A small network was shown many inputs. Here are its activations along a few directions, one row for each input.
Each table varies a few parts of the input and shows all the possible inputs, shuffled.
A made-up example of a description, with smaller parts first: one of 4 places along a line, together with either a single point or one of 11 places around a ring or (one of 3 separate values, together with one of 8 places around a ring).
Shared parts are said once, and a part with two or three values counts as separate values.
In the rows, 128 means zero.

Other details of the inputs shift rows strongly along two fixed directions, in all tables alike. That doesn't count.

Rows:
row 1: [156 184 167 190 131 173 205 112 107 128 122 137 138 129  80]
row 2: [139 182 154 180 111 172 182 103 115 130 112 132 148 135  75]
row 3: [152 168 124 138 171 132 130 172 134 119 165 116 108  65 145]
row 4: [149 152 108 165 155 174 208 185 127 133 162 134 128  99  80]
row 5: [107 198 181 141  84 129 142  85 126  74 113 135 171 178 106]
row 6: [130 101  83  77 162  80  34 126 155 131 143 119 105 108 213]
row 7: [166 236 179 198 138 183 198 145 111  84 141 120 140  98  68]
row 8: [164 136 137 181 173 162 183 158 106 136 126 114 124  80 110]
row 9: [169  50  55  95 181 123  77 147 148 151 152 132  87 107 193]
row 10: [134  78 100  89 136  97  21 115 145 100 114 104 124 107 214]
row 11: [ 44 120 166  88  11  98  78  28 143 118  76 154 184 239 121]
row 12: [142  86  70  76 162 100  54 141 155 101 156 123 108 127 195]
row 13: [164 105  94 120 188 115  60 146 134 105 125  95 108  79 183]
row 14: [ 15 143 178  99  12  86 150  72 142 127 109 165 205 220 122]
row 15: [154 121 111 168 165 156 144 153 120 144 119 106 125  77 115]
row 16: [160  79  64  81 165 113  46 154 159 106 165 119  96 100 202]
row 17: [153  66  77  99 179 103  63 131 146 176 140 129  84  94 206]
row 18: [165 162 138 170 168 173 240 192  98 127 166 138 113 104  65]
row 19: [  6 115 165  69   9  70  98  64 151 132  98 164 190 227 131]
row 20: [ 59 117 174  83  13  89  93  30 127 124  76 145 168 241 118]
row 21: [154  74  59 102 172 136  85 167 150 153 148 127  86  98 137]
row 22: [141 149 144 153 157 134 185 160 106 155 147 135 106 101 107]
row 23: [139  72  87  86 156  94  61 137 138 183 128 117  75 104 166]
row 24: [167 170 167 203 172 170 233 175  81 128 130 113 119  77  62]
row 25: [ 64 128 160  94  46 111 173 117 127 114 125 150 163 209  81]
row 26: [ 69 142 175 141  72 130 158 112 119 116  95 129 177 160  76]
row 27: [173 195 172 201 147 178 223 133  87 130 128 131 114 113  55]
row 28: [147  55  97  98 148 104  57 124 127 159 101 100  91 109 157]
Description of these inputs: one of 4 places along a line, together with either one of 2 separate values or one of 5 places around a ring.
The inputs of row 19 and row 21 match in every part but the place on the line of 4. If row 22 is changed in the same way as row 19 into row 21, which row does it become?
Answer: row 18
Which other rows agree with row 27 in the place on the line of 4? List them by row number.
Answer: row 1, row 2, row 5, row 7, row 11, row 20
A walk changes only the place on the line of 4. It starts at row 9 and steps to row 17. List the rest of the walk in order.
Answer: row 8, row 1
A walk changes only the place on the ring of 5. It starts at row 24 and steps to row 28. List the rest of the walk in order.
Answer: row 26, row 15, row 8

Rows:
row 29: [145 194 157 160 135 145 177 131 116 120 134 127 125 127  83]
row 30: [103  63 120  70  76  90  73  66 142 135 117 154 137 202 180]
row 31: [171 104  86 118 161 147  87 145 140 151 142 123  78  96 135]
row 32: [151 167 136 176 153 170 204 183 109 145 143 118 110  76  54]
row 33: [ 85 178 177 154  87 131 158 100 123 111 114 138 176 148 108]
row 34: [ 93 154 170 132  91 122 201 136 116  87 151 144 167 168 121]
row 35: [155 152 126 183 168 174 209 180 108 136 139 118 120  90  55]
row 36: [ 99  82 124 107 103 106  90 106 136 121  96 118 149 154 148]
row 37: [ 98 151 154 113  91 119 145 106 131 132 126 149 138 178 101]
row 38: [130 136 140 150 130 141 133 123 120 102 110 118 145 130 114]
row 39: [122  65 111  97 114 100 101 108 126 151 117 140 119 151 164]
row 40: [ 99 114 117  77 123  81  90 130 145 113 147 134 127 146 171]
row 41: [141 147 152 142 112 140 164 101 112 113 127 136 138 153 123]
row 42: [143 117 107 143 168 133 108 145 134 160 126 109 112  74 148]
row 43: [105 184 174 141  66 141 166 104 121  96 120 135 161 168  83]
row 44: [181 108  71 127 179 130  56 124 151 151 137 117  87  86 179]
row 45: [193 115  69 143 221 158 127 209 131 117 165 106  90  55 140]
row 46: [175 171 127 176 162 176 177 150 115 109 134 114 123 104  80]
row 47: [ 96  72 140  80  77  77  62  56 133 114  92 140 149 187 201]
row 48: [170  89 114 140 176 133 127 149 117 151 122 111  97  85 155]
row 49: [116  69  91  79 133  86  54 111 136 167 118 129 101 139 169]
row 50: [138 171 146 167 130 176 207 147 118 113 138 136 139 136  51]
row 51: [115 131 148 135 111 129 135 134 122 130 116 113 138 114 108]
row 52: [162 120 112 127 179 115  75 129 123 143 121 113  91  89 159]
row 53: [ 99 151 166 132 111 114 154 126 112 135 113 123 146 135 105]
row 54: [113 102 102  98 113 118  75  99 159 151 129 146 124 154 161]
row 55: [135 143 120 121 142 135 140 176 134 106 159 125 122  96 126]
row 56: [ 76 139 140 130  87 124 152 115 129 146 121 147 156 154 111]
row 57: [ 65 151 187 117  38 107 125  80 124  92  98 138 182 186 114]
row 58: [166  98  57 107 200 122  70 172 158 143 165 121  92  60 195]
The inputs of row 36 and row 51 match in every part but one. If row 50 is changed in the same way as row 36 into row 51, which row does it become?
Answer: row 31
What is each input in this table made of?
Answer: one of 5 separate values, together with either a single point or one of 5 places around a ring
Change only the place on the ring of 5 in row 56. List by row number the other rows that result.
Answer: row 33, row 42, row 44, row 54

Rows:
row 59: [123 133 129 121 143 128 161 180 118 118 144 119 128 102 119]
row 60: [ 54 182 175 124  55 124 187 110 137  87 141 164 196 199  95]
row 61: [149  67  81  68 154  77  37 123 149 131 145 121  97 121 224]
row 62: [117  57  77  76 131  96  66 133 152 123 137 124 126 130 196]
row 63: [158 160 155 182 153 167 212 150  95 136 126 127 117 117  56]
row 64: [122 134 134 147 117 131 135 112 125 162 121 130 119 125 113]
row 65: [196 187 146 213 193 187 200 171  94 121 133 102 113  56  66]
row 66: [159  96 101 112 128 134  70 100 139 139 118 123 100 132 154]
row 67: [ 41 170 172 122  49 123 188 120 135  89 140 156 192 191  83]
row 68: [171 138 133 184 177 162 177 155 103 165 126 122 101  69  98]
row 69: [105  83  98  54 113  73  31  93 158 124 139 143 117 158 207]
row 70: [187  74  51 111 210 125  72 167 148 138 159 114  81  72 202]
row 71: [200  64  77 122 187 140  52 125 129 149 124 109  67  87 176]
row 72: [ 13 145 180  72  11  81 142  99 143  94 118 157 201 223 112]
row 73: [117  76 120 101 126  96  48  91 137 143  91 114 127 132 182]
row 74: [177 182 138 190 169 183 214 163 102 149 134 123 102 100  45]
row 75: [ 54 156 185 111  19 102 116  49 128  93  86 149 199 221 114]
row 76: [161 199 152 193 170 175 197 162 112 143 124 107 121  66  62]
What is each input in this table made of?
Answer: one of 2 separate values, together with either one of 4 places along a line or one of 5 places around a ring
The inputs of row 62 and row 67 match in every part but the choice among 2 separate values. If row 61 is changed in the same way as row 62 into row 67, which row does it become?
Answer: row 69
